A small network was shown many inputs. Here are its activations along a few directions, one row for each input.
Each table varies a few parts of the input and shows all the possible inputs, shuffled.
A made-up example of a description, with smaller parts first: one of 2 separate values, together with either a single point or one of 9 places along a line or (one of 4 places along a line, together with one of 5 places around a ring).
Shared parts are said once, and a part with two or three values counts as separate values.
(in the rows, 128 means zero)

Other details of the inputs vary at random and push rows far along three fixed directions, the same in every table; ignore that.

Rows:
r1: [153  27 114 190  89 158 144 132 143 151 147  66 107  81]
r2: [145  73 117 144 170 199 168 123  93  84 167  80 134 153]
r3: [131 172 139 105  92  78 104 152 151 150  95 165 121  92]
r4: [134  50 159 147 183 176 159  96 114 107 146  58 198 177]
r5: [108 103 141 197 102 139 103 160 136 103 127 162 138 116]
r6: [108 215 132  70 182 111 109 122 101  99 118 177 142 173]
r7: [162 136 105  59 163 138 152  92 107 136 112  81 112 138]
r8: [175 136 107  57 155 130 151 100 103 126 123  79 119 136]
r9: [159 148 108  66 155 125 162 110 112 132 144  69 116 137]
r10: [120 177 140 106  91  94 117 134 158 161  92 177 116  99]
r11: [151  73 114 144 167 202 167 116  92  83 164  85 136 154]
r12: [154 141 102  71 162 110 151 106 106 139 155  68 116 139]
r13: [156  68 113 145 173 199 152 120  88  80 154  80 135 151]
r14: [169  93 107 103  77  83 144 110 165 204 137  70  89  69]
r15: [118 182 138 118  80  71 110 147 156 158 117 155 119 103]
r16: [189  95 116  92  70 107 164 110 164 195 113  89  91  64]
r17: [109  93 142 190 109 150 112 137 139 117 121 190 132 122]
r18: [109 178 137 112  90  84 115 138 161 164  99 164 113 101]
r19: [103 230 128  83 157  97 107 132 103  93 139 148 146 188]
r20: [158  61 113 143 174 191 160 108  90  84 166  94 134 158]
r21: [113  95 147 190 109 139 113 160 137 109 138 180 137 113]
r22: [165  95 108 101  88 103 146 115 165 205 102  71  84  60]
r23: [101 214 130  72 184 106 113 128 100 100 119 173 142 170]
r24: [111 220 130  73 177 117 104 128  98  94 102 167 143 172]
r25: [103 103 137 203  91 133  95 154 137 109 136 153 137 126]
r26: [155 100 108 106  72 101 152 105 171 214 121  66  82  74]
r27: [ 92 104 136 205 105 142  99 153 137 119 123 156 131 121]
r28: [154 139 104  61 170 135 153 107 107 139 117  74 112 132]
r29: [ 89 100 136 203 105 135 101 142 142 125 140 166 130 131]
r30: [106 172 131 117  97  68 104 135 156 171 111 162 114 102]
r31: [121 215 134  69 174 103 109 130  98  89 129 175 148 171]
r32: [ 98 130 187 157 186 145 113 132 101  53 145 144 235 214]
r33: [104 183 135 118  87  79 110 137 158 167 106 157 113 104]
r34: [ 97 103 145 192 104 156 122 153 142 117 121 177 132 116]
r35: [106  97 142 196 105 132 110 155 139 110 143 172 137 115]
r36: [ 89 104 134 203 100 142  95 146 139 119 124 155 132 129]
r37: [108 102 147 191  98 160 119 141 142 114 116 183 131 125]
r38: [146 138 103  66 172 124 154  98 112 144 138  77 110 136]
Each input here is: one of 2 separate values, together with either a single point or (one of 3 separate values, together with one of 6 places along a line).
Question: The inputs of r10 and r11 match in every part but the choice among 2 separate values. If r38 is changed in the same way as r10 into r11, which row does it become?
Answer: r35
Question: Change only the choice among 2 separate values in r37. List by row number the other rows that result.
Answer: r16
Question: Change only the choice among 3 separate values in r15. List by row number the other rows that result.
Answer: r1, r12
Question: Change only the choice among 2 separate values in r2. List by row number the other rows that result.
Answer: r34
